Each row below holds a small network's activations on one input, seen along a few directions.
Each table varies a few parts of the input and shows all the possible inputs, shuffled.
A made-up example of a description, with smaller parts first: one of 8 places around a ring, together with either a single point or one of 9 places along a line or (one of 3 separate values, together with one of 6 places along a line).
Shared parts are said once, and a part with two or three values counts as separate values.
In the rows, 128 means zero.

Other details of the inputs vary at random and push rows far along two fixed directions, the same in every table; ignore that.

A family of inputs:
x1: [129 154 111 116 127 101 130 123 148 121 122 162 113]
x2: [124 119 107 128 121 113 156 142  90 148 107 152 118]
x3: [130 181 110 101 132 105 116 132 186 105 131 175 107]
x4: [155 164 120 120 143 132  96 128 190  94 142 150 120]
x5: [105 145 104  61 136 109  91 100 175 117  93 186 101]
x6: [126 179 104 109 129 108 117 138 187 101 130 179 107]
x7: [133 108 124 161 130 128 153 146 100 137 131 115 134]
x8: [ 91  74 124  91 114  99 147 156  63 180 119 116 121]
x9: [142 134 166 153 149 177  86 106 211  86 172  84 157]
x10: [138 117 121 155 118 141 152 135  92 135 125 121 142]
x11: [185 115 204 242 145 217 136 103 129  75 204  30 204]
x12: [151  94 144 141 126 133 149 133  54 171 119 102 139]
x13: [133 103 140 156 114 128 166 140  56 170 118 106 145]
x14: [100 120 133 136 112 135 131 120 102 146 114 101 120]
x15: [123  99 120  92 120  87 165 147  48 193  83 151 101]
x16: [143 141 106 108 134 108 114 124 144 123 117 161 108]
x17: [125 136 128 114 145 141  87  94 201  94 137 131 132]
x18: [157 120 161 203 146 176 141 150 131 105 176  65 169]
x19: [121 102 129 131 116 106 168 150  52 181 106 133 120]
x20: [ 93 104 108  82 113 111 128 132  90 152 116 141 126]
x21: [108 146 109  85 135 128  83  92 182 112 111 165 120]
x22: [140 116 122 109 129 112 135 130  88 157 108 147 114]
x23: [125 132 116 109 114 100 153 128  89 162 103 154 119]
x24: [129 150 154 175 131 184  94  98 184  57 157  88 147]
x25: [150 161 115 129 136 128 109 110 188  84 135 148 127]
x26: [126 150 107 128 124 106 129 128 150 114 124 162 116]
x27: [100  95 157 145 123 132 155 155  82 177 132  66 114]
x28: [141 169 110  99 136 108 110 132 187 104 121 171 107]
x29: [111 130 129 104 123 132 106 142 169 104 151 127 132]
x30: [119  87 177 198 131 168 142 131  91 138 157  24 151]
x31: [148 149 119 124 125 132 120 112 144 110 121 145 136]
x32: [ 97 100 119  90 118 112 129 138  91 145 115 136 127]
Description of these inputs: one of 4 places along a line, together with either one of 3 separate values or one of 5 places along a line.
Q: The inputs of x4 and x22 match in every part but the place on the line of 4. If x3 is changed in the same way as x4 into x22, which row does it become?
A: x11
Q: Which other rows does x21 become when the choice among 3 separate values takes its other values? List them by row number.
A: x14, x20
Q: A walk changes only the place on the line of 5. It starts at x12 and steps to x31. List the rest of the walk in order.
A: x23, x13, x10
Q: A walk changes only the place on the line of 5. It starts at x16 and steps to x25. List the rest of the walk in order.
A: x1, x26, x7

A family of inputs:
x33: [151 140 127 111 130 118 134 136 121 134 123 147 127]
x34: [165 123 143 163 141 147 132 123 128 120 140 105 139]
x35: [130 155 134  99 139 138  80  99 212  79 149 145 139]
x36: [138 130 107  98 135  95 135 126 114 169  91 173  97]
x37: [115 164 105 122 122 156  87  98 208  50 142 152 138]
x38: [108 105 140 142 132 122 148 154 102 163 124  98 116]
x39: [126 108 125 142 115 119 159 138  61 151 114 126 131]
x40: [128 103 143 118 132 138 115 134 119 131 147 103 144]
x41: [115 117 150 123 117 107 156 156  81 182 125 102 113]
x42: [ 79 115  88  30 126  53 122 135 117 193  62 194  64]
x43: [ 84 152  69  44 111  89  92 108 161 114  84 208  88]
x44: [130 106 149 141 130 152 127 141 126 121 158  94 153]
x45: [141 107 141 150 119 137 152 125  67 150 116 108 141]
x46: [144 111 136 134 128 116 159 156  73 156 133 121 135]
x47: [156 124 137 170 141 143 136 134 126 112 148 108 140]
x48: [120 132 154 165 119 150 137 119 116 126 140  81 137]
x49: [ 99 144  69  82 101  65 156 140  97 156  76 209  90]
x50: [152 121 132 182 137 140 149 139 124 120 147 105 145]
x51: [100 107 141 146 115 135 150 137  84 153 125  96 132]
x52: [108 110 142 120 122 113 151 160  91 169 130 113 121]
x53: [148 156 121 138 128 149 109  90 158  95 123 154 140]
x54: [167 178 125 121 140 147  97 100 200  78 143 166 140]
x55: [131  95 145 147 142 152 111 128 128 125 144  83 143]
x56: [112 143 126 108 130 144  90  85 180  89 130 137 137]
x57: [127 100 141 154 137 153 125 139 130 123 145  87 141]
x58: [130 128 156 168 134 144 134 134 133 133 143  77 125]
x59: [153 180 109 138 131 134 115 124 200  64 154 166 141]
Q: The inputs of x33 and x34 match in every part but one. If x59 is changed in the same way as x33 into x34, which row does it become?
A: x50
Q: What is each input in this table made of?
A: one of 3 separate values, together with either one of 4 places along a line or one of 5 places along a line
Q: List by row number the other rows that have the choice among 3 separate values in common with x48.
A: x37, x39, x43, x45, x49, x51, x53, x56
Q: Which other rows does x40 become when the place on the line of 5 takes its other values? List them by row number.
A: x35, x41, x44, x52

A family of inputs:
x60: [124  85 117 133 123 114 163 126  39 186  87 131 124]
x61: [116  89 187 145 142 169 104 114 125 147 162  42 157]
x62: [101 116 114 119  99  89 180 169  36 185 100 139 105]
x63: [154 102 150 192 131 167 140 100  84 125 134  81 163]
x64: [135 181 114 153 118 150 120 124 185  55 153 152 139]
x65: [134 182  71  65 126  79 107 135 183  95 112 229  93]
x66: [120  98 127 122 110 119 166 134  33 182  94 131 126]
x67: [190 139 156 174 158 164 119 133 170  92 170 100 154]
x68: [136 107 134 129 128  92 182 166  63 205 108 126 112]
x69: [125 116 172 176 140 201  82  99 188  60 188  38 177]
x70: [143 118 150 165 116 159 144 111  75 130 131  95 153]
x71: [ 75  62 126  85 116 117 127 152  76 184 112 100 119]
x72: [134 177  69  63 130  82 109 138 188  94 113 234  96]
x73: [ 73  64 130  86 112 113 128 150  67 189 112  91 116]
x74: [196 127 165 181 149 192 101  94 152  70 175  87 187]
x75: [113 101 112 143 114  94 178 159  45 182 104 127 113]
x76: [117 188  70  74 116  79 123 132 189  96 110 235 100]
x77: [162 187 126 147 136 131 117 117 204  81 148 149 128]
x78: [158 102 152 159 132 154 147 113  88 140 139 103 170]
x79: [122 121 181 163 145 186  83 100 189  79 175  54 162]
x80: [118 206  75  82 115  86 122 134 192 104  92 222  71]
x81: [ 70 161  87  43 126  95  75 107 220  91 100 194  80]
x82: [ 83 167  97  32 134 100  64 102 228 112 107 197  87]
x83: [153 126 145 191 136 141 150 135 110 137 137  87 132]
x84: [122 115 181 177 142 195  87  95 187  63 183  39 168]
x85: [122 121 133 136 112  97 177 165  51 194 101 116  98]
x86: [152  99 135 117 136  89 165 170  56 203 109 124 103]
x87: [123 116 181 164 150 191  85 103 193  78 177  58 167]
x88: [161 167 128 141 129 154 103  82 181  69 142 150 157]
x89: [149  78 129 102 134 109 153 141  39 193 100 136 132]
x90: [159 138 145 218 139 184 129 120 162  62 179  86 175]
x91: [ 68 175  63  22 120  88  65 108 237  82  94 219  78]
x92: [118 112 119 116 111  84 178 162  56 185 113 143 119]
x93: [123 109 113 136 128  88 178 162  63 201  90 136  93]
Q: The inputs of x82 and x61 match in every part but one. If x78 is changed in the same way as x82 into x61, which row does it become?
A: x88
Q: What is each input in this table made of?
A: one of 2 separate values, together with either one of 5 places along a line or (one of 3 separate values, together with one of 4 places along a line)
Q: A walk changes only the place on the line of 4. It starts at x83 and steps to x85. List the rest of the walk in order.
A: x77, x86
Q: Which other rows does x73 become when the choice among 2 separate values takes its other values? List them by row number.
A: x71
